Each row below holds a small network's activations on one input, seen along a few directions.
In each table, some parts of the input vary, and every possible input appears once, in random order.
Descriptions start from the smaller parts, as in this example, which fits no table here: line(4) and (point or (values(2) and ring(5)) or ring(11)).
Shared parts are said once, and a part with two or three values counts as separate values.
In the rows, zero is written as 128.

Table:
x1: [141  66  90 126  83  96  20  42 215 104 103  53]
x2: [151 193  88 125 137  97 167 126  60 150  62 175]
x3: [119  99 153 155 190  83 163 158 146 201 142 131]
x4: [130 129  75  22 146 121  42  57 209  64 178  95]
x5: [ 95 148 137 145 148  67 189 109 148 175 126 193]
x6: [100 119 154 160 175  62 198 122 152 139 120 158]
x7: [149  56  36  58  58 109  44  86 195  54 170 120]
x8: [131  64 124  92  94 166  41  18 168  87 125  55]
x9: [135  43  74  37  65 152  73  74 144  41 185 114]
x10: [ 87 187  95 143 145  84 176 139  69 152  64 168]
x11: [ 90 164 125 224 150 169 215 139 128 114 125 140]
x12: [176 137 122 207 177 211 166 178 116 185 144 102]
x13: [126  56 131  84  64 172  48  20 130  80 171  51]
x14: [146 123  92  73 124  92  37  46 209  71 164  48]
x15: [104 146 218 140 132 127 101 242 100 147 137 141]
x16: [159 151 130 128 140  80 180  97 139 173 122 199]
x17: [172 140 217 128 141 146  86 246  92 150 137 130]
x18: [111 138 112 152 192 100 149 191  68 180  79 103]
x19: [180 130 110 140 202 119 129 195  59 186  81  93]
x20: [ 82 194 202 131  85 112 126 192 102 118 122 205]
x21: [108 144 124 218 166 191 184 175 123 179 145 112]
x22: [ 85 194 108 209 121 176 204 125 123 153 132 175]
x23: [149 199 102 191 115 190 196 113 115 152 127 183]
x24: [125  25 122  25  75 221  86  47 150  66 133  93]
x25: [146 199 196 114  77 124 119 180  93 114 118 211]
x26: [ 88 165 220 146 113 105 134 207 105  83 116 169]
x27: [ 93 158 114 158 174  77 184 154  73 118  57 132]
x28: [187  90 149 144 199 102 144 161 137 206 143 121]
x29: [146  56  93  35  24 160 112  74 143  70 184  44]
Question: What is each input in this table made of?
Answer: ring(9) or (values(4) and line(5))
Question: What sort of input is x26?
Answer: values(4) and line(5)
Question: Change only the line(5) part in x6. List by row number the other rows that result.
Answer: x3, x5, x16, x28
Question: Which other rows belong to the same alternative as x9? List them by row number.
Answer: x1, x4, x7, x8, x13, x14, x24, x29

Table:
x30: [123  62  72  68 108 104  64  13 202  76 142  63]
x31: [155  64 117  37  41 173  32  77 159  52 175  74]
x32: [114 179 117 183 153 122 208 131 105 163  93 175]
x33: [131  48  70  78  86 181  62  22 177  67 152  35]
x34: [123 177 157 146 152 111 155 210  72 148  92 165]
x35: [147  70 118  26  57 112  32  67 183  61 168  97]
x36: [161  53  60  64  83 181  69  22 181  74 171  50]
x37: [112 169 191 186 147 119 171 209 102 153 125 186]
x38: [124 166 208 174 160 119 165 222  89 177 124 167]
x39: [151  58  60  52  99 120  67  12 205  82 163  73]
x40: [111 192 172 154 124 120 174 176  86 135  99 199]
x41: [126 153 150 201 193 123 201 178 113 204 119 141]
x42: [ 99 201 177 173 130 126 171 185 105 140 128 196]
x43: [110 180 157 142 137 108 171 187  66 138 104 185]
x44: [114 167 101 171 166 111 206 142  85 166  98 160]
x45: [125  60 127  51  44 174  25  77 154  46 156  59]
x46: [138 152 135 198 200 119 183 174 100 202 109 136]
x47: [127 164 100 175 181 114 190 164  92 176  86 140]
x48: [136 164 194 171 166 115 147 218  76 176 113 162]
x49: [118  75 130  42  67  96  28  68 179  54 147  86]
x50: [139 160 114 186 193 115 177 171  96 189  93 131]
x51: [135 174 172 157 163 112 142 217  76 161  99 156]
x52: [102 187 122 202 158 128 205 140 125 167 122 171]
x53: [148  43  58  51  93 156  57  14 201  81 164  68]
x54: [116 155 135 215 176 122 206 163 122 180 119 161]
x55: [143  55 115  24  50 148  21  68 178  60 168  92]
Question: What is each input in this table made of?
Answer: values(2) and (line(5) or ring(8))
Question: Changing only the values(2) part turns x42 into x52. The same change can be made to x38. Which row results?
Answer: x41
Question: Change only the line(5) part in x31. List by row number the other rows that result.
Answer: x35, x45, x49, x55

Table:
x56: [137 118 134 106  87 137  97 114 134 107 138 125]
x57: [130 118 129 105 109 150  93 126 134  98 143 112]
x58: [119 154 148 153 142 141 143 166 113 138 126 138]
x59: [143 100 139  93 133 132  80 128 132 120 133 100]
x60: [133 122 129  90  95 123 109 115 139  99 148 139]
x61: [144  92 130 101 103 135  99 136 135 114 136 106]
x62: [140 134  48 182 185 130 199  82 126 181 104 113]
x63: [132 137 161 146 167 116 129 166 111 154 123 121]
x64: [121 128 151 149 144 127 146 169 104 150 126 131]
x65: [120 154 160 151 129 134 148 146 111 139 117 152]
x66: [113 155 151 132 138 123 157 147 114 136 126 170]
x67: [117 132 121  96  87 107 105 111 139  94 127 132]
x68: [111 162 137 146 127 102 149 150 113 128 106 171]
x69: [131  85  55 142 147 133 139  36 186 135 139  82]
Question: Changing only one part turns x56 into x65. The same change can be made to x59. Which row results?
Answer: x63
Question: What is each input in this table made of?
Answer: values(2) and (point or line(6))

Table:
x70: [ 91 203 169 203 153 120 219 175 109 163 122 208]
x71: [156 126  68 124 132 153 140  88 125 139 123 113]
x72: [128 159 180 224 194 127 193 203 112 208 127 154]
x73: [124 108  96 139 108 184 124  79 139 105 136  84]
x74: [125 124  65 132 153 112 144  84 113 137  84 100]
x75: [ 97 125 126 135  88 141 124  77 177  89 153 131]
x76: [118 132 159  92  84 123 117 137 123  97 139 168]
x77: [129 144 100 117 113 107 140  85 164 121 143 162]
x78: [145  95 169 100 127 130  94 166 127 131 149 113]
x79: [163 122 156 106 143 114  92 175 127 146 139 124]
x80: [142  98  83 117 117 168 142  81 125 124 134 102]
x81: [122 125 135 121  93 183 100 140  98  96 127  99]
x82: [ 98 142 172 115  74 143  99 134 137  81 139 149]
x83: [125  87 137 144 134 152 101 103 182 121 164  81]
x84: [ 99 142  97 123 134  69 144  79 151 119 108 148]
x85: [104 159 145 104 121  64 121 139 108 106  95 164]
x86: [129 102 107 134 179  79 120 108 157 155 115  96]
x87: [143 115 122  99 102 166 118 142  84 114 126 118]
x88: [159 104 110 127 160 117 116 113 169 156 152 110]
x89: [159 142 108 105 117 150 117 151  83 127 114 129]
x90: [143  77 124 121 144 133 118 105 168 140 161  99]
x91: [126 106 182 123 117 151  76 163 141 113 151  95]
x92: [134 121 153 113 163  72  98 170 114 144 102 107]
x93: [115 116 113 112  98 123 142  79 163 107 152 149]
x94: [128 141 104 114 139 105 122 148  69 125  75 113]
x95: [121 180 128 215 170 163 219 188  67 180  97 158]
x96: [133 161 148  97 100 107 116 144 122 109 130 180]
Question: Changing only one part turns x91 into x81. The same change can be made to x78. Which row results?
Answer: x87
Question: What is each input in this table made of?
Answer: values(3) and (point or (values(2) and line(4)))
Question: Change only the values(2) part in x94. List by row number the other rows that result.
Answer: x74

Table:
x97: [125 153 105 141 141 107 156 114 129 140 115 152]
x98: [112 149 109 159 136 134 165 113 123 134 116 140]
x99: [120 160 148 122 120 104 139 154 108 126 116 172]
x100: [134  72 118  43  63 144  42  77 168  56 162  86]
x101: [141 115 111 145 160 133 141 137 115 155 119 105]
x102: [128 140 161 147 124 153 141 164 114 136 139 143]
x103: [127 141 163 132 144 100 117 165 124 140 122 141]
x104: [130 126 116 158 144 152 162 125 128 149 135 126]
x105: [140  61  78  64  88 142  69  33 179  81 151  71]
x106: [129 126 118 144 161 100 140 126 138 152 120 122]
x107: [106 155 152 141 113 131 150 153 102 120 118 158]
x108: [142 138 157 139 142 136 113 175 108 146 123 121]
Question: Changing only one part turns x102 into x104. The same change can be made to x108. Which row results?
Answer: x101
Question: What is each input in this table made of?
Answer: values(2) and (point or ring(5))

Table:
x109: [ 92 159  79 115  68 134 169  41 151  79 131 181]
x110: [121 165 126 185 149 166 186 160  90 164 104 150]
x111: [105 146  65  95 103  67 150  35 158  95 113 174]
x112: [146  73 154  58  89 139  74 134 125  99 155 111]
x113: [155  58  94  84 139 117 107  89 148 133 139  83]
x114: [126 103 147  67  83 135  39 106 154  65 144  92]
x115: [129 163 135 190 146 155 185 156  99 160 112 150]
x116: [113 159 149 191 150 156 186 153 119 166 137 151]
x117: [124 170 116 182 151 162 190 164  77 154 112 143]
x118: [121 141 139 169 184  84 171 157 138 173 123 143]
x119: [129 155 114 161 183  97 167 156  98 181  85 141]
x120: [117  67  90  97 125 109  86  63 163 101 122  61]
x121: [129 149 134 170 182  88 164 147 113 178 106 145]
x122: [150 101  90 117  93 177  94  82 166 108 164  94]
x123: [121 159 146 194 147 157 183 150 104 162 125 153]
x124: [120 147 136 166 186  88 165 150 129 180 116 146]
x125: [124 175 159 139 138 117 145 208  66 137 104 156]
x126: [107  83 151  71  75 130  53 108 140  65 138  89]
x127: [114 149 148 192 150 155 187 160 131 154 141 156]
x128: [137 153 123 168 179  89 168 152 108 176  93 141]
x129: [122 162 189 149 136 112 134 195  95 141 117 171]
x130: [ 92 163 129  65  50  92 120  86 137  58 126 200]
x131: [158  90 102 103 108 185 105  88 153 113 164  92]
x132: [121 168 168 141 138 121 137 204  79 143  95 167]
x133: [126  97  99 114  96 179  88  65 165  85 150  74]
x134: [129 170 181 148 131 109 143 200  86 144 106 159]
x135: [107  77 102 118  90 173 102  66 152  84 143  70]
x136: [114 155 193 148 137 108 140 204 120 135 134 170]
x137: [159  91  78  95 130 111  77  79 178 125 141  84]
x138: [167  80  90  83 143 120  89  84 164 130 143  82]
x139: [132 160 104 159 184  95 171 160  85 171  94 135]
x140: [150 107 139  70  79 133  44 125 154  89 158 113]
x141: [158  95 149  58  93 143  57 129 141  95 159 111]
x142: [145  68 107 104 104 181 122  92 137 116 160  91]
x143: [113 164 195 147 137 109 140 197 107 148 130 164]
x144: [136  87  87  93 132 113  72  61 178 102 128  64]
Question: Changing only one part turns x139 into x125. The same change can be made to x119. Which row results?
Answer: x132
Question: What is each input in this table made of?
Answer: values(3) and (point or line(5) or line(6))
Question: Which other rows agree with x131 in the values(3) part? List them by row number.
Answer: x109, x110, x115, x116, x117, x122, x123, x127, x133, x135, x142
